Each row below is a small network's average activation on inputs in which a field has the value named, seen along a few directions.
Related values have similar rows: they may be neighbours, one step apart, or belong to one group.
In the rows, 500 means zero.
Strong random noise was added to every row along 3 fixed directions; ignore it. To show where, here is one row again and again, with new noise each time:
[386 539 427 359 311 482 356 575 422 504 641 382 377]
[301 250 461 376 385 521 614 546 371 591 482 601 544]
[369 408 380 365 241 521 398 557 312 463 662 440 334]
[369 694 627 357 628 387 461 607 744 739 419 412 697]
[345 460 394 359 266 510 412 571 363 464 625 398 338]


Values of T:
t3: [647 193 503 605 625 443 475 363 453 530 613 693 385]
t10: [551 276 534 614 529 706 546 442 234 513 460 944 548]
t1: [512 474 490 607 659 569 534 464 459 432 358 306 508]
t4: [474 520 782 450 686 360 574 479 695 542 508 516 688]
t11: [864 401 569 628 740 424 700 508 581 575 606 691 785]
t7: [382 250 370 552 497 575 591 482 329 436 158 539 565]
t9: [238 379 437 704 316 573 880 336 482 135 361 313 290]
t5: [603 960 477 444 663 486 283 497 815 525 471 247 303]
t2: [857 639 481 637 343 549 150 306 459 577 795 623 582]
t6: [227 804 624 337 573 399 512 701 868 597 293 251 547]
t12: [793 545 328 453 404 448 530 527 432 446 544 645 554]
t8: [640 467 575 679 566 592 501 487 301 443 592 690 480]
Each value of T is a pair of two hidden parts, and every pair occurs once (6 first parts, 2 second parts).
t12 and t11 share the first part; t12 and t10 share the second. Which value has the first part of t10 and the second part of t11?
Answer: t8
t2 and t9 share the first part; t2 and t6 share the second. Which value has the first part of t6 and the second part of t9?
Answer: t4

Values of B:
b8: [916 596 406 631 453 482 150 449 453 632 691 643 622]
b4: [244 451 492 466 358 661 514 518 351 370 347 430 302]
b5: [411 104 666 440 590 539 682 428 418 617 561 755 626]
b12: [287 371 322 385 412 564 521 595 397 354 417 326 195]
b6: [434 644 471 365 467 373 500 672 665 528 546 352 512]
b10: [515 526 599 419 419 511 456 483 469 557 615 666 701]
b2: [553 838 512 622 561 514 268 405 531 436 539 326 358]
b11: [606 796 626 611 465 419 377 468 662 481 553 340 588]
b9: [548 279 359 563 540 553 642 458 310 464 469 580 311]
b7: [540 432 508 507 582 407 807 524 658 521 386 492 590]
b1: [488 250 546 612 588 505 649 429 370 413 576 630 534]
b3: [445 447 366 390 371 557 476 528 448 507 398 563 518]
Each value of B is a pair of two hidden parts, and every pair occurs once (6 first parts, 2 second parts).
b1 and b5 share the first part; b1 and b8 share the second. Which value has the first part of b8 and the second part of b5?
Answer: b3
b9 and b12 share the first part; b9 and b7 share the second. Which value has the first part of b7 and the second part of b12?
Answer: b6
